These are the activations of a small neural network, seen along a few directions. Each row is one input.
In each table, some parts of the input vary, and every possible input appears once, in random order.
Descriptions start from the smaller parts, as in this example, which fits no table here: ring(8) and (point or line(11) or (values(3) and line(6))).
Shared parts are said once, and a part with two or three values counts as separate values.

Other details of the inputs shift rows strongly along three fixed directions, in all tables alike. That doesn't count.

A family of inputs:
row 1: [  7  17  21  -3 -16  -2  14   0 -39  10   7]
row 2: [ 19  18   9   0  -2  22  -3   8 -27  19  26]
row 3: [  4  13   2  15  -5   7  -1  -8 -22   8  -9]
row 4: [  8   0 -23   5  25  24 -10   5   6  25  23]
row 5: [  2   2  12 -15  23   1  17 -13  12  -7  19]
row 6: [ -4  -5   8 -12  10  -1  13  -1  24  -1   7]
row 7: [-13  -5  -1   2 -24 -18  -6   5  -4  -4 -27]
row 8: [  3  -8 -16 -11  15  -2 -11  11  30  -1  10]
row 9: [  3  13  26  -3 -17 -11  14   0  -5  -4   3]
row 10: [ -5  -8 -13  15 -50   1 -21  10  -8  -9 -31]
row 11: [ 10   4   8   5 -13  12  -6   7 -28  15   0]
row 12: [ -8  12  27  -9   9 -19  34  -1  19 -14  13]
row 13: [-18  -3   5   5 -29 -25  -7  -5 -11 -17 -37]
row 14: [-15 -12  17 -22   8 -16  44 -14  44 -30  17]
row 15: [ -2 -15  -1   0  -8  -8  -8   6   9   0 -13]
row 16: [ 19  -9 -20  -6  26  18 -17   3  -8  11  17]
row 17: [ 26  10 -25  -7  25  28 -23   9 -15  16  27]
row 18: [-1 10 22 -4 11 -6 24  0 10 -2 21]
row 19: [-16 -16 -21  13  -5  -7   6  -6  33  -8  -8]
row 20: [ -4   4  20 -20  20 -13  29 -15  22 -19  13]
row 21: [ 19  11  16 -15  13   4  21   5 -13   6  30]
row 22: [-18  -5  20  -9  -8 -34  16 -16   7 -25 -14]
row 23: [  3   0 -12   3  20   9  -9   2   4   2   8]
row 24: [ 12  13  29 -19  19 -10  32 -12 -10 -12  29]
row 25: [  8   6 -12  11   6  15  -7   4  -5  23   7]
row 26: [-12 -21 -29  -1  20   1   2   9  44 -14  12]
row 27: [ 13   3 -23   0  33  22 -13   7  -1  10  18]
row 28: [ -8   4  21   0 -16  -1  11  -3  -1   1  -9]
row 29: [-10  -1 -12  14  -5  -6 -10  -5   7  -3 -25]
row 30: [ -8  -7  -5  14 -30  -8 -28   1  -2  -8 -39]
row 31: [  2  -7  -8  -6  17   2 -12  -3  16  -6  12]
row 32: [ -5 -25 -13  -4   1 -13 -14   8  27  -5 -18]
row 33: [-10   2  18   6 -29 -20  -3  -6  -4 -18 -31]
row 34: [  7  24  40 -10  -7  -7  35  -8 -35   4  27]
row 35: [-10 -17 -19   1  -2  -3 -22   5   8   6 -10]
row 36: [ 13   9   8   9 -15  16 -11   0 -45  11  -5]
row 37: [ -8  -1   5  -2  20  -4   6  -6  16 -11   9]
row 38: [ -1 -12 -15 -11  28  11  -7  -5  22  -1  10]
row 39: [ -5   0  23 -14   5 -20  20  -4  30 -15  16]
row 40: [  1  -1 -10   3 -25   4   3   3 -33   0   2]
row 41: [ 11  -9 -11  -6  15   4 -10  -1  -2   1   4]
row 42: [ -5   1  -2   9 -18   0 -16  -3 -28   2 -18]
row 43: [-11 -11 -17  11   2   6 -20  12  18   6 -12]
row 44: [  0  -7 -28   6  -9  15 -26  16   2  15 -25]
row 45: [  6  21  31   1 -22   5  22  -2 -29   8  -4]
row 46: [-10  15  25  13 -27 -17  21  -5  -6  -3 -20]
row 47: [ -3 -15 -19  -9  20  -5 -12  -4  10  -3   7]
row 48: [-17  -3   0  24 -33 -14  -8   0   5   2 -44]
row 49: [-12  -8  -8   7  -2  -8  -8   9  23  -2 -18]
row 50: [ 24  26  -7  18   5  41 -11   0 -55  33  19]
row 51: [  9 -26 -29  -9  11   9  -7   9  15  -3  15]
row 52: [  6  22  20  13  -7   6  13 -12 -29   8   3]
row 53: [  2 -10 -23  -1   9  13 -20   1   5   4 -14]
row 54: [  1   7 -10   5  10   6  -8   4  -3  -1  -2]
Each input here is: line(6) and (point or (values(2) and line(4))).
- The inputs of row 29 and row 17 match in every part but the line(6) part. If row 48 is changed in the same way as row 29 into row 17, which row does it become? => row 9
- The inputs of row 40 and row 26 match in every part but the line(6) part. If row 42 is changed in the same way as row 40 into row 26, which row does it become? => row 37
- Which other rows does row 32 become when the values(2) part takes its other values? List them by row number. => row 41
- Which other rows does row 35 become when the line(6) part takes its other values? List them by row number. => row 2, row 4, row 11, row 28, row 43
- List by row number the other rows that have the line(6) part in common with row 20. => row 5, row 6, row 14, row 28, row 38, row 44, row 45, row 53
- Start at row 29 and move only the line(4) part, one step at a time. The first step leads to row 3. Which rows follow, in order? => row 52, row 50
- Which other rows does row 6 become when the line(6) part takes its other values? List them by row number. => row 15, row 18, row 25, row 34, row 39

A family of inputs:
row 55: [ 26  11 -36   9  19  42 -35  29 -24  46  10]
row 56: [ 13  15  34 -14  -6  -6  20 -15 -18 -13   3]
row 57: [-16  13  38  23 -53 -19   8 -10  -5 -14 -60]
row 58: [-20 -44 -19 -23  27 -25  12 -15  60 -27   4]
row 59: [-17  -7 -17   5  25 -14  -3  -7  42 -12  -1]
row 60: [ 19  -9 -48  -2  -2  27 -44  29 -22  28   5]
row 61: [  6  -9   0  -3 -16  -3 -17   7   3 -13 -16]
row 62: [ 16  -7 -41   2   6  36 -24  10 -30  13   7]
row 63: [  5  24  30  -1  29  -6  38 -20  -7   7  43]
row 64: [ -7   0   0   8   9   9 -19  -3   9   7 -20]
row 65: [ -7 -23   0 -29  44 -27   8  -8  43 -12  23]
row 66: [  4  10  13  -1   2  -8   7 -15 -30   3  13]
row 67: [-15 -11 -26  16  -8  10  -9   4  17  -2 -23]
row 68: [-25   8  33  18 -55 -41   3 -14 -25 -33 -55]
row 69: [  6 -22 -34   9 -19  16 -47  19  -5   7 -13]
row 70: [ -7  -1  19   7 -59 -18   6   2 -33  -3 -34]
row 71: [ 23  53  36   7   3  26  46  -8 -55   7  46]
row 72: [  2   8  27 -15   5  -1   5 -14 -17  -6   1]
row 73: [-13 -21 -10 -13  37  -7  26 -12  54  -7  24]
row 74: [ 20  19  10   1   7  29  11   7 -14  19  44]
row 75: [-10   3  11   0 -17 -17  12  -9  -8 -29 -12]
row 76: [  4  -2 -28  19   2  19 -36  13 -14  34 -19]
row 77: [-11 -28 -24  -3  -7 -19 -36  15  20  -7 -42]
row 78: [ -9   4   3  -4  -1 -11  15   9  26   2  11]
row 79: [  1  -3  11 -12  26  -5  16   1  48 -15  23]
row 80: [ 14  20  19  -4   2  15  38   2 -16  21  38]
- Describe the family of inputs behind these rows. => values(2) and (line(4) or ring(9))
- Start at row 77 and move only the ring(9) part, one step at a time. The first step leads to row 65. Which rows follow, in order? => row 66, row 68, row 75, row 62, row 58, row 70, row 60
- Which other rows does row 56 become when the line(4) part takes its other values? List them by row number. => row 61, row 69, row 72
- Which other rows does row 67 become when the values(2) part takes its other values? List them by row number. => row 62
